These are the activations of a small neural network, seen along a few directions. Each row is one input.
Each table varies a few parts of the input and shows all the possible inputs, shuffled.
Descriptions start from the smaller parts, as in this example, which fits no table here: one of 5 places around a ring, together with either a single point or one of 11 places along a line or (one of 2 separate values, together with one of 6 places along a line).
Shared parts are said once, and a part with two or three values counts as separate values.
In the rows, 128 means zero.

Other details of the inputs vary at random and push rows far along three fixed directions, the same in every table; ignore that.

A family of inputs:
row 1: [134  56 133 156  85  97 124 115 146 146  84]
row 2: [155 114 142 131 140 140 157 101  96 154 159]
row 3: [108 143 123 138 160 184 139 122 114 118 181]
row 4: [ 98 138 117 114 127 148 113 134 154 110 128]
row 5: [ 85  84 132 136 107 134 103 115 153 135 117]
row 6: [144  95 121 155  84  73 113 124 134 121  91]
row 7: [114  78 153 123 105 109 128 120 103 142 113]
row 8: [169 125 128 123 133 123 146 138 108 162 119]
row 9: [147 123 124 150 148 123 148 142 107 141 136]
row 10: [139  95 139 131 115 120 129 114  95 153 133]
row 11: [106 174 140 110 122 139 123 132 155 107 132]
row 12: [ 93 159 118 139 148 128  90 131 159  90 125]
row 13: [157  80 123 150 127 115 143 109 112 142 119]
row 14: [110 133 114 121 159 176 124 110 118 120 174]
row 15: [177 191 116 133 138  94 132 137 119 136 134]
row 16: [ 98  93 144 132 119 143 146 129 113 116 139]
row 17: [137 149 103 123 104 116 114 140 145 120 118]
row 18: [119 153 139 115 139 175 140 108 133 130 163]
row 19: [142 199 111 122 142 136 106 149 141 128 136]
row 20: [103 157 111 117 179 187 116 129 149 121 162]
row 21: [ 85 108 150 133 124 113  94 126 128 133 116]
row 22: [142 188 127 129 146 121 122 141 151 134 128]
row 23: [ 65 159 152 123 153 152  99 115 151 102 153]
row 24: [127  96 122 112 110 135 142 129 131 132 120]
row 25: [ 94  93 135 136  93 117 110 123 165 107  91]
row 26: [173 124 114 128 151 119 156 132 109 125 122]
row 27: [146  98 138 118 138 160 154 106  78 154 160]
row 28: [176 118 110 118 136 119 158 143 117 150 115]
row 29: [ 76  88 154 131  96 144  97 111 142 136 123]
row 30: [144  98 142 122 154 144 149 117  86 158 146]
row 31: [143  78 130 131 175 174 165  98  99 138 156]
row 32: [172 152 122 106 144 134 156 137  83 136 144]
row 33: [155 110 117 126 180 194 170 106 116 140 156]
row 34: [163 218 115 113 133 114 133 153 147 119 128]
row 35: [ 94 143 146 124 139 176 122 103 146 126 161]
row 36: [129  80 127 142  91 125 131 111 141 126 105]
row 37: [162 172 105 146 148 124 143 152 111 131 146]
row 38: [118  72 164 146 106  83 126 112 124 154 105]
row 39: [106 137 117 143 106 127  96 125 170 103 110]
row 40: [ 73  90 144 146  97 135 118 120 128 114 134]
row 41: [121 163 108 123 148 120 107 143 137 108 132]
row 42: [120 114 118 132 138 132 119 119 121 133 140]
row 43: [119  91 146 141  88  79 102 140 140 156  79]
row 44: [164 117 122 138 127 115 167 146  96 138 131]
row 45: [121 174 105 111 124 111 109 150 137  92 124]
row 46: [111 122 137 132 123 119 105 124 118 137 128]
row 47: [ 74 146 118 117 131 156  96 118 142  93 153]
row 48: [207 164  92 130  90  63 144 164 140 120  75]
row 49: [200 166 107 118 109 103 144 152 106 154 118]
row 50: [156 100 129 151 121  95 154 146 104 148 115]
row 51: [146 114 147 122 109 101 151 120 109 137 122]
row 52: [146 121 147 114 158 164 169 114 116 153 149]
row 53: [169 120 108 122 145 132 153 136 118 154 126]
row 54: [148 119 135 112 106 120 143 138 114 146 111]
row 55: [ 71  92 170 129  97 108 110 109 140 117 115]
row 56: [170 193  94 126 139 103 127 152 133  94 120]
row 57: [142 130 110 130 150 116 126 134 119 136 130]
row 58: [ 67 154 135 136 132 132 103 151 150  87 130]
row 59: [146 126 134 106 165 175 158 127 102 153 150]
row 60: [116 166 107 117 129 114 105 145 140  98 126]
row 61: [120 169 127 118  94  94  97 157 151 116  95]
row 62: [103 158 141 118 147 166 129 105 123 115 171]
row 63: [148  94 151 128 134 134 161 112 119 167 129]
row 64: [131  90 150 112 163 163 157 114  83 151 153]
row 65: [109 143 122 131  88  78  95 144 159  77  87]
row 66: [167 196  92 135 153 120 120 153 157 112 116]
row 67: [189 134 102 145  88  60 130 141 122 121  91]
row 68: [102  92 166 128 114 104 128 116 128 132 115]
row 69: [108  93 157 140 101 118 120 109 146 151 117]
row 70: [ 73  85 141 122 124 126 108 121 136 112 118]
row 71: [ 70 141 119 119 139 185  97 115 160 107 157]
row 72: [106 168 116 123 140 140 109 141 169  89 115]
Description of these inputs: one of 8 places around a ring, together with either a single point or (one of 2 separate values, together with one of 4 places along a line).
Changing only the place on the ring of 8 turns row 31 into row 13. The same change can be made to row 33. Which row results? -> row 1
Changing only the place on the ring of 8 turns row 68 into row 51. The same change can be made to row 72. Which row results? -> row 48
Which other rows does row 30 become when the choice among 2 separate values takes its other values? List them by row number. -> row 8
List by row number the other rows that have the place on the ring of 8 in common with row 34. -> row 4, row 7, row 25, row 44, row 55, row 56, row 60, row 61
Which other rows does row 16 become when the place on the ring of 8 takes its other values? List them by row number. -> row 3, row 9, row 37, row 40, row 44, row 50, row 58
Which other rows does row 18 become when the place on the line of 4 takes its other values? List them by row number. -> row 17, row 36, row 49

A family of inputs:
row 73: [177  29 130 147 110 100 177 114 105 167  98]
row 74: [106 197 124 105 152 167 112 120 143 104 162]
row 75: [113 161 128 117  88  76  92 153 154 113  89]
row 76: [112  61 139 141  86 122 130 117 129 135 107]
row 77: [144 101 132 125 147 127 149 127  85 149 139]
row 78: [ 97  68 134 138 130 154 122  94 139 126 132]
row 79: [162 171 122 104 177 179 174 120 103 134 175]
row 80: [169 106 105 130 160 167 169 116 109 148 157]
row 81: [181 158  98 131  97  68 121 169 132 123  81]
row 82: [205 107 133 139 115  84 158 126 100 180 106]
row 83: [ 62  89 158 118 118 173 120 100 136 127 153]
row 84: [119 165 114 131 121 128 103 132 149  97 121]
row 85: [101 150 127 122 145 164 124 128 144  93 143]
row 86: [ 96  97 144 136 128 140 127 117 111 131 147]
row 87: [ 77  99 156 125 127 147 106 120 142 137 125]
row 88: [110 153 130 137 119  94  96 135 130 108 124]
row 89: [184 178  81 126 128  84 122 168 143 121  97]
row 90: [ 76 120 158 135 110 117 102 126 160 121 110]
row 91: [170 191 112 118 180 177 157 134 108 149 175]
row 92: [ 97 158 137 135 122  92  99 146 138  95 120]
What do these inputs look like to the network? -> one of 4 separate values, together with either a single point or one of 4 places along a line
Changing only the choice among 4 separate values turns row 82 into row 91. The same change can be made to row 74. Which row results? -> row 83
Which other rows does row 89 become when the place on the line of 4 takes its other values? List them by row number. -> row 75, row 81, row 87
List by row number the other rows that have the choice among 4 separate values in common with row 92. -> row 73, row 79, row 85, row 90

A family of inputs:
row 93: [ 89 164 158 133 110 106 129 140 131  78 116]
row 94: [ 73  84 125 119 183 168 139 103  92 125 138]
row 95: [193 102 128 133 179 129 135 129 120 175 133]
row 96: [117 206 122  82 131 131  74 139 149 129 151]
row 97: [ 56  59 191 114 125 146 131 115  99 109 112]
row 98: [136 180  64 125  97  93 104 206 156  70 122]
row 99: [ 92 115 132 123  76  79 100 163 112 139 147]
row 100: [ 99  87 153 114 126 142 114 107  63 142 147]
row 101: [101  66 108 131 132  98 158 152 114 152 131]
row 102: [147 136 139 120  83  40 148 204 124 124  96]
row 103: [ 51 121 123 142 156 153 131 100 126  97 146]
row 104: [127  40 160 155 163 190 138 104 106 195 128]
row 105: [ 84 134 153 114  92 132  94 100 158 138 160]
row 106: [144  70 111 123  97 169 134 127 130 142  91]
row 107: [153 151 122 186 124  63 107 151 122 111 105]
row 108: [146 114 105 129  71 102 114 133 186 100  99]
row 109: [ 61 125 144 159 158 125  57 139 135  90 115]
row 110: [ 87 163 139 174 135 103  72 117 177  80 132]
row 111: [181 238  95 118 174 160 155 128  59 122 206]
row 112: [151 169  98 116 162 130 156 117 159 142 146]
row 113: [147 148 133 127 122 130 137  90  97 136 178]
row 114: [ 86 152 145 113  94 144  77 129 134 154 117]
row 115: [219 172  73 127 153 161 178 119 110  95 165]
row 116: [111 215  92 139 138 140 124 136 175 128 118]
row 117: [135 138 106 126 125 113 129 142 141 166  78]
row 118: [131 142 165 115  82  93 119 162 147 144  59]
row 119: [119  72 187 147  51  99 157 122 142 161  71]
row 120: [106 152 139 100 144 153 100 100  98 123 169]
row 121: [104 138 104 143  79 162 111 128 179  99 107]
row 122: [178 118 105 145 135  83 177 101 114 144 122]
row 123: [ 73 108 188 131  88 108 126 103 155  92 115]
row 124: [133  95 116  97 167 141 146 110 136 165 124]
row 125: [ 21  87 169 140 198 211  74  78 146  94 175]
row 126: [205 101  92  90 150 173 163 126 122 144 138]
row 127: [159 166  83 110 143 145 115 134 133  74 128]
row 128: [145  44 186 101  86  81 147 127 133 169  76]
row 129: [126  90 104 111 166 206 147 116  82  93 152]
row 130: [113 218 124 135  73 113  84 142 157 137 122]
row 131: [173  77 170 102 146 130 189 107  77 153 126]
row 132: [193  87  94 149 105 120 173 128  85 112 117]
row 133: [160 186 118 173 145 139 119 144 154 147 130]
row 134: [148 105 118 160 151  99 133 176 111 147 147]
row 135: [130 154 130 149 165 145 109 120 173 128 160]
row 136: [209 113 159 119  80  55 179 141 137 163  88]
row 137: [146 158  93 104 205 157 157 105 105 129 155]
What do these inputs look like to the network? -> one of 5 separate values, together with either a single point or (one of 2 separate values, together with one of 4 places along a line)
Changing only the choice among 5 separate values turns row 93 into row 107. The same change can be made to row 131. Which row results? -> row 125
Changing only the choice among 5 separate values turns row 100 into row 94. The same change can be made to row 105. Which row results? -> row 112
Which other rows does row 124 become when the choice among 5 separate values takes its other values? List them by row number. -> row 95, row 96, row 126, row 128
List by row number the other rows that have the choice among 5 separate values in common with row 106. -> row 98, row 108, row 115, row 121, row 126, row 127, row 129, row 132
Which other rows does row 123 become when the place on the line of 4 takes its other values? List them by row number. -> row 93, row 119, row 136
